A small network was trained on made-up records. Each row is its average activation on records with the value named, seen along a few directions.
Related values have similar rows: they may be neighbours, one step apart, or belong to one group.

Other fields vary at random and push rows far along one fixed direction, the same in every table; ignore that.

Values of Fizuk:
w14: [ 82  21   1   7  10 -33  19 -11 -19  40  23  45  10   2  52  53 -98  17
 -17 -15 -45]
w6: [-40  14   3   7 -14  27 -11  16 -10 -24  -9 -14   2  11 -36 -22  42 -42
  -2   0  44]
w10: [-37  -2   4   6 -20  26   3  18  -7 -29 -17 -13   6  12 -18 -11  36 -20
  12   3  23]
w18: [ 17  20  -1  19   4  -5  12  10  -7  10   3  15  14  11   4  16 -15 -22
 -10 -17  12]
w1: [ 36 -16  30 -14 -26 -12  12  -4 -21   2  -6  14  20  12  31  27 -52  18
  -1   3 -34]
w15: [-11   1 -21  12  25  -2  -1   7  26  -7   1 -12 -15 -18 -34 -20  43   9
  11  18  11]
w7: [ -6  12 -22  18  18  -1  -5   5  19  -4   6  -7 -18  -4 -34  -7  36   1
  11   9  10]
w12: [  0 -16   2 -13   3  -8   5 -19  12  15   0  -4  -4 -20  25 -10 -14  24
 -12  -8 -22]
w9: [-12 -12 -17   1  19  -2  -5 -21  20   7  10 -10 -12 -15  -1 -12   8  15
  -1   2   2]
w3: [ 28 -18  12 -32  -3 -23  -1 -20 -10  12   1   7   6   2  35  20 -38  34
   0   3 -46]
w13: [ 14  12   3   1 -10   4   3  13 -15   7   2   2  10  -4  25   2 -17 -21
  -3 -10   2]
w8: [ -7  25  -9   4   4  -1  -6  12 -10  -1  -1  -8   3  -1 -13  -6   3 -27
   0  -4  23]
w4: [-26   7   5   6 -23  21  -3  17 -26 -17 -13  -6   9  12 -13  -7  18 -23
  -3   2  19]
w5: [  3  -8  21 -13 -26   5   1  -4 -10  -8 -10  11   4   6   3  17 -13  -1
   6   0 -10]
w17: [ 35 -26  22 -16   2 -16  10 -35 -11  25  12  11   6  -5  55  10 -54  41
 -16 -14 -39]
w16: [-25  13 -13  21  22   1  -8   9  27 -11   3 -10 -15   2 -40 -12  53 -19
  16   8  31]
w2: [ -2 -19   8 -24 -10   6  -9  -2   6  -5  -7  -1  -3  11   8   5  -1  19
   4   4 -11]
w11: [-48  -8 -27  10  24  12 -15   8  38 -10   2 -19 -25 -15 -49 -43  66  -3
   5  15  29]
Fizuk is arranged as a ring.
Which values are neighbours of w15? Give them in the order they are listed.
> w7, w11
Which values are neighbours of w17? Give them in the order they are listed.
> w12, w3
How many steps from neighbour to neighbour lead from w16 to w13, at the fewest?
> 4

Values of Tunol:
k7: [-31   5  -4   9  -6  17  -5  14   0 -17  -8 -14  -1   2 -26 -20  38 -22
   8   5  28]
k4: [ 32   0  -5  -3  13 -17   6  -9   8  18  12  17  -6 -14  20  14 -37  20
 -11  -8 -27]
k2: [-21  -7   4  -2  -4   9  -4  -6  -1  -5  -4 -10   0   2  -4 -12  16  -3
   0   0  11]
k5: [ 57  -2   4  -6   6 -25  12 -11  -7  23  13  20   4 -10  42  23 -61  26
  -7  -7 -43]
k1: [  3  -1   3 -13  -9  -1  -2   1  -7   0  -5   4   3   0   8   6 -14  -1
  -3  -4  -9]
k3: [-50  -7  -6  14   7  19 -11   3  19 -20  -5 -24 -11   9 -48 -23  74  -6
  16  18  37]
k6: [ 10  13   4   1  -7  -2   3   7 -13   1  -3   7  11  11   8  11 -15 -15
  -2  -4   4]
Tunol is arranged as a line.
How many steps from neighbour to neighbour lead from k6 to k4, at the fewest?
> 6
Which values are neighbours of k3? Give them in the order they are listed.
> k2, k5

Values of Kaz:
b3: [-26  15   1 -10 -13  12  -7  20  -7 -11 -16  -3  11  15 -11   1  16 -34
  -5  -5  25]
b5: [ 10  -5  -2 -20   9 -11  -1 -13  -2  21   7  -4   0 -24  34 -10 -27  10
 -18 -16 -19]
b7: [ 76  -1  -2  -3  33 -44  11 -35   8  46  32  29  -5 -11  48  45 -77  51
 -15 -10 -56]
b4: [-46  -6 -22  10  17  17 -11  17  36 -18  -2 -22 -27 -21 -57 -37  76   0
  13  16  25]
b6: [-48 -13   2 -11  -6  17 -15   3   4 -17 -12 -30  -3   4 -27 -26  58  -5
  14  13  23]
b1: [ 25  -6  13   4 -21  -1  10  -8 -15  -4  -3  22   5  11  16  22 -42   8
  -1  -3 -19]
b2: [  9  15  11  30 -21  11  13  16 -24 -18  -6   8  18  27  -4   5  -5 -30
  12   5  21]
Kaz is arranged as a line.
Which values are neighbours of b5? Give them in the order they are listed.
> b4, b6
Which values are neighbours of b2? Give them in the order they are listed.
> b3
